Each row below is a small network's average activation on inputs in which a field has the value named, seen along a few directions.
Values that are neighbours, or in one group, have similar rows; names and order tell nothing.
(in the rows, 500 means zero)
Random noise pushes rows far along 2 fixed directions. That doesn't count. These rows show it; they differ only by the noise:
562, 462, 601, 435, 406, 592, 469, 547, 658, 358, 510, 649, 634, 548, 649
576, 484, 717, 496, 659, 647, 590, 520, 622, 479, 444, 695, 610, 604, 651
500, 503, 531, 390, 387, 490, 469, 494, 593, 422, 532, 607, 552, 533, 545
562, 504, 734, 502, 737, 634, 631, 495, 591, 539, 429, 698, 577, 618, 620


Values of DAZIZ:
dar: 671, 486, 606, 684, 472, 582, 514, 733, 475, 441, 624, 464, 589, 297, 547
taf: 591, 364, 521, 508, 737, 459, 544, 593, 331, 600, 661, 567, 458, 563, 465
tes: 676, 529, 557, 469, 438, 474, 547, 471, 542, 516, 446, 495, 472, 464, 497
tum: 361, 412, 415, 442, 674, 266, 542, 386, 320, 798, 531, 499, 341, 503, 273
gos: 490, 421, 540, 540, 653, 647, 632, 418, 497, 576, 443, 681, 506, 652, 609
vugab: 444, 462, 536, 660, 680, 572, 501, 376, 558, 444, 309, 568, 513, 628, 669
rulif: 539, 497, 620, 502, 241, 593, 330, 439, 781, 343, 476, 505, 610, 390, 682
kuz: 655, 414, 682, 505, 670, 682, 586, 604, 578, 456, 445, 548, 664, 377, 580
nater: 502, 587, 460, 564, 420, 548, 419, 510, 573, 539, 463, 357, 527, 401, 493
dov: 394, 607, 290, 533, 247, 451, 441, 525, 561, 326, 557, 370, 417, 427, 549
gere: 694, 502, 589, 689, 623, 687, 566, 699, 399, 333, 463, 499, 582, 591, 537
kef: 690, 545, 741, 527, 894, 582, 572, 631, 313, 618, 412, 564, 581, 496, 372
mapim: 423, 504, 328, 549, 601, 476, 473, 473, 336, 480, 531, 521, 415, 588, 369
gon: 493, 590, 601, 552, 908, 487, 757, 394, 393, 780, 462, 313, 356, 421, 172
vapu: 417, 612, 599, 550, 437, 456, 471, 395, 692, 445, 466, 413, 481, 406, 597
zilu: 466, 464, 399, 504, 416, 478, 540, 589, 487, 391, 579, 299, 378, 433, 479
rumek: 538, 481, 630, 504, 409, 488, 478, 388, 628, 448, 352, 633, 637, 495, 725
ruv: 468, 484, 256, 519, 259, 541, 361, 570, 584, 384, 510, 405, 620, 635, 640
kirom: 504, 430, 459, 454, 414, 523, 397, 387, 600, 489, 413, 527, 516, 631, 706
las: 472, 492, 506, 415, 566, 504, 438, 602, 323, 605, 584, 596, 481, 460, 323
som: 373, 618, 456, 329, 468, 314, 524, 465, 466, 620, 477, 543, 399, 596, 320
mok: 371, 615, 542, 613, 686, 581, 679, 306, 498, 641, 346, 359, 342, 615, 618
bif: 487, 367, 516, 657, 662, 538, 602, 637, 327, 494, 588, 485, 574, 541, 492
matof: 434, 477, 438, 399, 514, 434, 496, 466, 406, 712, 533, 550, 436, 422, 310
A value of DAZIZ combines one of 6 hidden first parts with one of 4 second parts; all combinations occur once.
gos and kirom share the first part; gos and som share the second. Which value has the first part of som and the second part of kirom?
Answer: rumek
las and matof share the first part; las and dar share the second. Which value has the first part of dar and the second part of matof?
Answer: gon
dov and gere share the first part; dov and tes share the second. Which value has the first part of tes and the second part of gere?
Answer: kef
rulif and kuz share the first part; rulif and mok share the second. Which value has the first part of mok and the second part of kuz?
Answer: zilu

Values of KON:
farun: 602, 611, 632, 724, 667, 595, 643, 539, 528, 479, 431, 397, 509, 443, 541
nif: 407, 523, 458, 590, 639, 571, 561, 449, 403, 527, 433, 481, 413, 517, 408
biza: 446, 527, 550, 471, 684, 429, 625, 347, 419, 624, 411, 577, 376, 567, 467
bobi: 531, 572, 680, 505, 686, 593, 596, 395, 657, 576, 256, 697, 573, 649, 675
fol: 433, 544, 421, 570, 593, 400, 601, 478, 392, 575, 532, 498, 427, 595, 456
veber: 544, 448, 464, 634, 529, 632, 537, 537, 597, 433, 492, 296, 470, 430, 510
vapur: 444, 526, 584, 398, 600, 449, 493, 335, 540, 668, 400, 474, 425, 558, 541
robu: 505, 448, 460, 469, 588, 471, 569, 530, 436, 605, 605, 580, 491, 536, 454
mukep: 596, 510, 793, 496, 918, 642, 621, 710, 390, 686, 471, 630, 601, 577, 463
rutal: 505, 428, 448, 391, 277, 390, 329, 509, 415, 454, 677, 552, 532, 382, 408
The values of KON form a star with 3 arms.
Name the neighbours of nif, in listed order.
Answer: fol, veber
Name the neighbours of rutal, in listed order.
Answer: robu, mukep
Name the neighbours of bobi, in listed order.
Answer: vapur
